A small network was shown many inputs. Here are its activations along a few directions, one row for each input.
In each table, some parts of the input vary, and every possible input appears once, in random order.
A made-up example of a description, with smaller parts first: values(2) and (point or line(9) or (line(4) and ring(8))).
Shared parts are said once, and a part with two or three values counts as separate values.

Other details of the inputs vary at random and push rows far along two fixed directions, the same in every table; ignore that.

Rows:
r1: [-18  40 -43  26  35 -17  31  22 -20 -66 -34  14 -20   6 -46]
r2: [-10 -55  31   3   9   9  -7 -67 -17 -16  24  28  14   5   4]
r3: [ 16 -29  25  16  40  -2 -12 -51  26 -33  38  35  33 -11   2]
r4: [ 29  -7  33 -24 -48   9 -16  -1  31  78  10 -12  14 -20  55]
r5: [ 12 -27  24  10  38  -8 -17 -54  23 -31  42  34  32 -14   3]
r6: [-32  47 -29  18  36  -5   1  12 -28 -53 -38 -21 -25   3 -49]
r7: [ -5  61 -27 -25 -42 -10  -4  65 -10  58 -37 -59 -27  -3   9]
r8: [ 42 -21  22 -14 -49  24   1  33  35  62  39  -5  26  -3  53]
r9: [ -8  35 -29 -29 -43  -5  -3  59 -13  66 -46 -54 -42   6   6]
r10: [ -3 -61  35  11   7  18  -3 -63  -7 -22  16  30  20  11   1]
r11: [ 27 -33  33 -24 -49  15 -11  -1  32  84  -7  -9   0  -5  48]
r12: [  0 -62  37  14   5  22  -1 -60  -2 -25  13  30  21  15   0]
r13: [ 42 -11  17 -18 -50  -1  16  16  39  73  12  19  19 -16  58]
r14: [-28  43 -44  16  34 -26  25  16 -28 -58 -24  13 -21  -1 -45]
r15: [  8 -41  25  14  24  14  -4 -40  13 -39  55  37  30  -6   7]
r16: [-24  47 -40   8  43 -28  -4  20 -22 -51  -8 -18 -12   3 -46]
r17: [-33  34 -37   6  31 -12   3  30 -34 -56   9 -12 -13  10 -39]
r18: [  7 -30  38  18  28  14 -12 -68  21 -36  17  31  21 -14   3]
r19: [ -8 -52  32   6  27   5 -17 -77   8 -23  11  34   3  -9   0]
r20: [  4  56 -39 -24 -44 -24  23  74  -4  57 -25 -26 -22  -4  13]
r21: [ 24  55 -30 -10 -32  -4   6  90  12  55 -26 -50 -11  10   8]
r22: [-33  19 -26  17  32  -1   4  10 -26 -49 -53 -16 -40  18 -54]
r23: [-30  32 -38  12  31  -6   6  34 -32 -59   5 -12 -14  11 -42]
r24: [ 22 -39  32 -26 -62  19  -4   1   4  82   9 -10  13   8  48]
Each input here is: line(4) and (point or line(5)).
Q: Changing only the line(4) part turns r2 into r12. The same change can be made to r17. Which row results?
A: r8
Q: Which other rows agree with r10 in the line(4) part? List them by row number.
A: r3, r6, r11, r13, r15
Q: Change only the line(5) part in r23. List by row number the other rows that result.
A: r4, r5, r19, r24

Rows:
r25: [ 15  30  -1  -5  -7   1  -8  40   7  33 -10 -26   6   0   4]
r26: [-15  26 -24  21   6   9  23  17 -28 -32 -24  -6 -16  13 -29]
r27: [ -9  -4 -14   1  16 -25  12  -6  -2 -20   1  21  -2   6 -11]
r28: [  3  21 -20 -16 -15 -19  20  45  -4  34  -7  -5 -13   5   8]
r29: [-23  19 -20   5  -2 -11  22  14 -33 -35 -19  -4  -8  16 -34]
r30: [ 20   5   0  -9 -20  -3 -12   6   9  35  13 -16  17  -6  25]
r31: [-30   9 -10  -6  25  -1 -10 -13 -33 -21 -41 -22 -40  13 -31]
r32: [-11 -36  11  17  32  18  -9 -40  -6 -35  24  13   2   7 -12]
r33: [ 24 -14  -4 -11 -20 -10   5   9  17  33   7   9   2  -4  29]
r34: [  2  23  -7 -15 -10  -9  -2  24  -5  30   9 -19  13  -2   9]
r35: [-25   7 -31   5  11   0  -7  21 -33 -29 -13 -24 -21  19 -32]
r36: [ 30 -35  21  -5  -6  -3   0 -17  40  23   8  28  19  -7  22]
r37: [  5  19 -13  -1 -34   9  21  42 -22  25 -12 -14  -7   4   8]
r38: [-18   9  -3  -5  10 -14  -2  -6  -1 -32  11   5   0  -5 -11]
r39: [ 16  31  -5  -6 -13  -7  -9  38   8  28 -19 -35   2   7  -2]
r40: [ 25  -6  -2  -5 -16   2  10   9  23  37   6  11  -3  -4  24]
r41: [  6  -8   0  10  30  -4   8  -5  12 -22  -4  28   1  -2 -13]
r42: [ 18 -31  24   7 -25  16   9 -30  17  11  11  18  20   3  25]
r43: [-22   5   8   0  15  -7  -9 -35   4 -14 -20   3 -16 -27  -5]
r44: [-22  37 -26   8  20  -3  -1  23 -21 -38  -2  -6 -19  -4 -19]
r45: [  6 -10  13  17  31   7 -10 -45   9 -24  28  17  20  -9  -4]
r46: [ -6  26 -18  16  24  -9  -5  -6  -9 -31  -6 -16  -4   8 -28]
r47: [  6 -19   3 -13 -24  19 -11  18  -5  38  18 -12   1   2  18]
r48: [-13  26 -12   5  17  -5  -1  21   4 -34 -20 -16 -11  -2 -26]
r49: [ -7  -6  -4 -20 -27  -1  -7  25  -9  27   3 -22  -5  16  -1]
r50: [ -8  12  -3  11  20   7  -1  -9   5 -32  10   5  -8 -11  -7]
r51: [-33   4 -18   0  20   0  -2  11 -34 -32   1  -7 -13  14 -41]
r52: [ -6  34  -7 -19 -21  -6   2  43  -1  24   5 -15  -8  -3  14]
r53: [-11   0  -2  16  26   0  -3 -30  10 -51   9   8  -3 -10 -18]
r54: [  0  31 -16 -17 -20 -16  -3  34  -5  30  -5 -32   7   5   4]
r55: [ -3 -29  11  19  10   5  10 -43 -12 -43  13  29  16   0  -4]
r56: [  9 -20   7  -9 -27  13 -10   9   8  34   5 -24  -5  14  16]
r57: [  8  15  -3  -1 -32   7  13  39   1  23 -32 -17   1  16   5]
r58: [ 26 -33  16  -5  -4  -1   4 -19  20  24  29  35  14 -14  36]
r59: [ 13 -41  33  -5  -5  22 -16  -8  16  27  19   3  14   4  21]
r60: [ -4 -10  28  12  34 -13 -22 -72  -3 -22  -2  17   1 -17  -9]
r61: [-10 -24  19  12  15   3  17 -38 -17 -40  20  36  18   0  -9]
r62: [  1  -6   2  -7 -13   7 -10  33   1  22 -15 -32 -10  21   0]
r63: [ 27 -34  13  -1  -9  -2   3 -29  35  19  17  28  12  -8  23]
r64: [ 12   3   4 -14 -26   1  -8  12  16  22  14  -8   3 -13  29]
r65: [-14 -28  11  14  32 -15  -3 -69  10 -20 -12  45  -5 -20 -11]
r66: [ 19 -17  35  -4   0  14 -11 -14  34   8  24  16  18 -20  25]
r67: [-31  26 -18   5   5  -1  11 -10 -32 -21 -58  -5 -25   5 -27]
r68: [  7  11   3   3 -21  15  15  33  -2  17 -21  -5   3   9   7]
r69: [ 23 -17  22  -3  -2   7 -14 -23  13  26  37  11  31 -16  34]
Q: Changing only one part turns r69 into r47. The same change can be made to r30. Which row results?
A: r35
Q: Changing only one part turns r33 into r55. The same change can be made to r40. Which row results?
A: r26
Q: What do these inputs look like to the network?
A: values(5) and (point or (values(2) and line(4)))
Q: Change only the line(4) part in r38. List by row number the other rows that result.
A: r48, r53, r64
Q: Change only the values(5) part in r57. List by row number the other rows that result.
A: r36, r39, r48, r62
Q: Change only the values(2) part in r66. List by row number the other rows that result.
A: r48
Q: Change only the values(2) part in r25. List by row number the other rows that result.
A: r39
